These are the activations of a small neural network, seen along a few directions. Each row is one input.
In each table, some parts of the input vary, and every possible input appears once, in random order.
Descriptions start from the smaller parts, as in this example, which fits no table here: one of 5 places around a ring, together with either a single point or one of 9 places along a line or (one of 2 separate values, together with one of 6 places along a line).
Shared parts are said once, and a part with two or three values counts as separate values.
In the rows, zero is written as 128.

Other details of the inputs shift rows strongly along two fixed directions, in all tables alike. That doesn't count.

Table:
row 1: [120 109 186  59 147 104  48 104 168 110 118]
row 2: [122 197  77 116 149 111 175  59 118  34 140]
row 3: [171 104 207 149 125  73  96 150 123 146 119]
row 4: [127 164 117 136 135 108 145  84 128  84 135]
row 5: [111 134  92 146 126 148 142 112 129 126 136]
row 6: [130 144 106 159 143 113 145 117 110 114 139]
row 7: [ 89 182  55 100 165 135 151  70 123  49 136]
row 8: [101 191  63  86 146 143 170  73 127  45 132]
row 9: [132 110 164 111  93 145 113 126 157 144 115]
row 10: [155 121 179 111 125  97 118 152 120 121 107]
row 11: [137  84 100 164 110 176 158 223  97 225 136]
row 12: [158  93 113 189 139 126 155 225  71 209 142]
row 13: [149  95 120 200  82 164 175 194 104 216 132]
row 14: [119 138 100 153 117 143 150 105 130 123 136]
row 15: [122 112 196  85 123 105  57  83 177 106 111]
row 16: [112 103 154 140 116 134  86 114 157 156 126]
row 17: [127 128 115 184 136 116 135 131 111 148 141]
row 18: [ 78 182  50  89 152 157 153  70 137  57 134]
row 19: [117 125 108 153  99 164 150 129 137 156 131]
row 20: [115 142  96 112 119 159 158 134 125 119 122]
row 21: [138 121 105 125 131 142 149 157 110 142 135]
row 22: [101 137  35 185 117 185 187 129 110 151 148]
row 23: [122 156 110 109 116 140 151  88 142  90 130]
row 24: [121 104 156 117 102 147 101 124 159 150 118]
row 25: [108 144  43 196 129 161 187 130  98 146 151]
row 26: [162 100 207 166 124  76  88 149 127 163 123]
row 27: [120 195  67  89 173 110 166  81 109  39 147]
row 28: [130 115 200  63 124 105  67 102 168  96 100]
row 29: [142  84 182  92 106 142  92 173 148 179 115]
row 30: [126 122 227   8 133  95  30  74 200  80 108]
row 31: [131 138 103 140 115 141 159 114 124 114 131]
row 32: [115 120 101 140 132 148 138 152 114 146 125]
row 33: [121 100 147 101 138 131  86 144 142 152 128]
row 34: [165 108 200 112 153  68  81 159 120 138 125]
row 35: [155  95 120 199 127 126 162 222  70 200 126]
row 36: [162 110 207 123 141  68  88 157 119 132 110]
Description of these inputs: one of 4 places along a line, together with either one of 3 separate values or one of 6 places around a ring.
Which other rows agree with row 24 in the place on the line of 4? List them by row number.
Answer: row 2, row 3, row 5, row 6, row 9, row 15, row 23, row 31
Which other rows agree with row 25 in the place on the line of 4? List them by row number.
Answer: row 4, row 13, row 14, row 16, row 17, row 19, row 22, row 26
Change only the choice among 3 separate values in row 10. List by row number the other rows that result.
Answer: row 35, row 36
Change only the place on the ring of 6 in row 33. List by row number the other rows that result.
Answer: row 1, row 11, row 21, row 29, row 30

Table:
row 37: [134 140 124 138 140 112 134 122 119 120 139]
row 38: [122 143 115 121 148 116 124 104 126 100 135]
row 39: [ 95 161 107  92 139 134 118  69 153  73 128]
row 40: [140 126 125 135 130 126 144 154 110 141 128]
row 41: [139 111 119 138 115 146 147 164 115 163 129]
row 42: [128 148 119 122 148 109 128 104 125  99 139]
row 43: [129 117 117 132 118 148 141 149 121 145 126]
row 44: [141 111 120 152 120 137 140 155 116 163 139]
row 45: [119 153 116 109 135 127 129  92 142  95 137]
row 46: [137 106 126 174 118 136 142 178 105 178 125]
row 47: [141 117 124 141 125 131 145 166 106 147 124]
row 48: [131 125 124 152 116 131 140 124 123 130 124]
row 49: [117 126 115 133 121 146 135 133 129 143 127]
row 50: [111 149 115 126 148 115 119  93 133  98 134]
row 51: [138 118 123 139 114 143 147 158 118 154 130]
row 52: [115 142 119 134 126 126 131  91 137  99 124]
row 53: [117 136 118 128 135 129 131 127 123 123 124]
row 54: [134 135 127 147 118 123 142 116 126 121 128]
row 55: [150  83 222 101 102 114  70 154 160 173 109]
row 56: [141  96 213  80 113 111  65 128 167 143 110]
row 57: [136 135 122 133 135 120 137 135 117 124 131]
row 58: [121 133 117 125 134 130 133 131 121 117 122]
row 59: [130 135 118 117 137 124 137 133 117 117 127]
row 60: [117 154 112 101 139 127 126  86 144  88 136]
row 61: [119 133 120 135 131 131 133 134 121 126 122]
row 62: [111 137 113 133 133 133 123 103 138 121 137]
row 63: [133 120 120 133 130 132 140 154 110 141 125]
row 64: [121 132 117 122 137 129 133 130 121 120 124]
row 65: [137 134 126 141 133 120 140 139 116 131 132]
row 66: [135 113 122 155 126 133 139 163 110 156 125]
row 67: [108 151 119 134 127 124 126  78 143  92 125]
row 68: [124 129 113 130 132 134 129 118 130 127 138]
row 69: [139 129 127 138 129 125 146 153 111 142 129]
row 70: [124 130 118 140 140 121 128 126 120 126 133]
row 71: [145 117 128 148 122 130 149 171 104 154 126]
row 72: [118 147 114 111 147 120 125 102 130  91 129]
row 73: [122 148 120 124 129 120 132  86 136  89 128]
row 74: [132 133 121 139 128 128 136 123 128 134 142]
row 75: [128 129 115 119 123 141 138 133 127 127 129]
row 76: [130 134 117 131 131 128 133 117 129 126 142]
row 77: [125 117 116 143 120 145 136 143 126 149 129]
row 78: [146 102 122 159 110 146 148 178 111 180 131]
row 79: [115 131 114 136 124 141 129 121 135 132 130]
row 80: [137  82 236  65 111 108  38 124 181 143 101]
row 81: [132 140 129 148 119 121 142 110 128 117 129]
row 82: [118 127 114 123 123 145 134 129 131 128 125]
row 83: [144 122 130 149 122 128 149 167 106 153 127]
row 84: [115 151 113  99 146 122 126 100 131  82 125]
row 85: [142  94 237  74 108 103  48 123 179 140 104]
row 86: [125 105 172  97 117 128  88 127 156 140 114]
row 87: [112 147 108 102 139 134 123  89 143  91 133]
row 88: [143 117 123 148 128 127 142 161 108 149 129]
row 89: [106 148 108 110 142 129 118  81 146  92 138]
row 90: [146 113 124 158 130 123 141 164 104 159 135]
Describe the family of inputs behind these rows.
Answer: one of 6 places along a line, together with either a single point or (one of 2 separate values, together with one of 4 places along a line)
Change only the place on the line of 4 in row 37. List by row number the other rows that result.
Answer: row 65, row 69, row 83
Change only the place on the line of 6 in row 48. List by row number the other rows that result.
Answer: row 52, row 54, row 67, row 73, row 81

Table:
row 91: [121  80 176  87  98 157  85 143 164 162 105]
row 92: [152 133 153 165 143  78 130 131 103 127 130]
row 93: [108 211  37 133 161 124 190  60 109  25 148]
row 94: [ 93 163 111 101 144 123  97  30 171  60 143]
row 95: [106 106 112 137 108 168 120 142 137 163 128]
row 96: [162 121 151 168 125 105 152 188  89 156 123]
row 97: [147 137 162  60 151  99 108 134 131  93 121]
row 98: [138  62 182 136 102 145  85 195 137 213 113]
row 99: [173  81 184 155 135  91 100 199 107 190 126]
row 100: [151  81 171 117 135 114  92 201 114 180 114]
row 101: [107 136 175  22 150 112  67  87 170  73 109]
row 102: [142 101 137 171 122 130 126 158 121 176 139]
row 103: [147 176  85 137 168  91 175 128  82  69 135]
row 104: [ 86 203  17  92 142 166 188  42 132  36 152]
row 105: [127 154  59 183 151 133 186 151  80 138 159]
row 106: [160  75 214 101  92 128  86 182 148 187 111]
row 107: [117 140 134 165 117 116 125  71 147 112 129]
row 108: [140 131 169 147 135  82 101  95 135 110 127]
row 109: [ 97 133  37 152 101 207 195 141 118 158 133]
row 110: [146 103 129 202  82 152 165 174 113 193 121]
row 111: [ 99 173  21 133 114 188 205  88 127 101 146]
row 112: [ 96  99 181  86  99 148  49  91 199 144 107]
row 113: [142 154 217  67 176  25  44  50 158  35 115]
row 114: [136 139  31 147 151 160 217 202  54 147 141]
row 115: [120 119  53 225 104 181 194 154 106 191 151]
row 116: [129  86 179  82 113 143  87 155 154 157 107]
row 117: [ 93 159 117  64 162 120  96  79 149  69 129]
row 118: [147 114 116 199  99 145 174 176  95 170 130]
row 119: [140 109 173 167 111 100 104 109 136 141 123]
row 120: [119 160 159  39 147 105  96  84 154  63 124]
Changing only one part turns row 91 into row 104. The same change can be made to row 109. Which row results?
Answer: row 111
Describe the family of inputs behind these rows.
Answer: one of 5 places along a line, together with one of 6 places around a ring
Change only the place on the ring of 6 in row 106. List by row number the other rows that result.
Answer: row 93, row 98, row 102, row 108, row 116
Change only the place on the line of 5 in row 105. List by row number the other rows that result.
Answer: row 94, row 99, row 102, row 115
Change only the place on the line of 5 in row 119. List by row number the other rows that result.
Answer: row 92, row 107, row 108, row 113
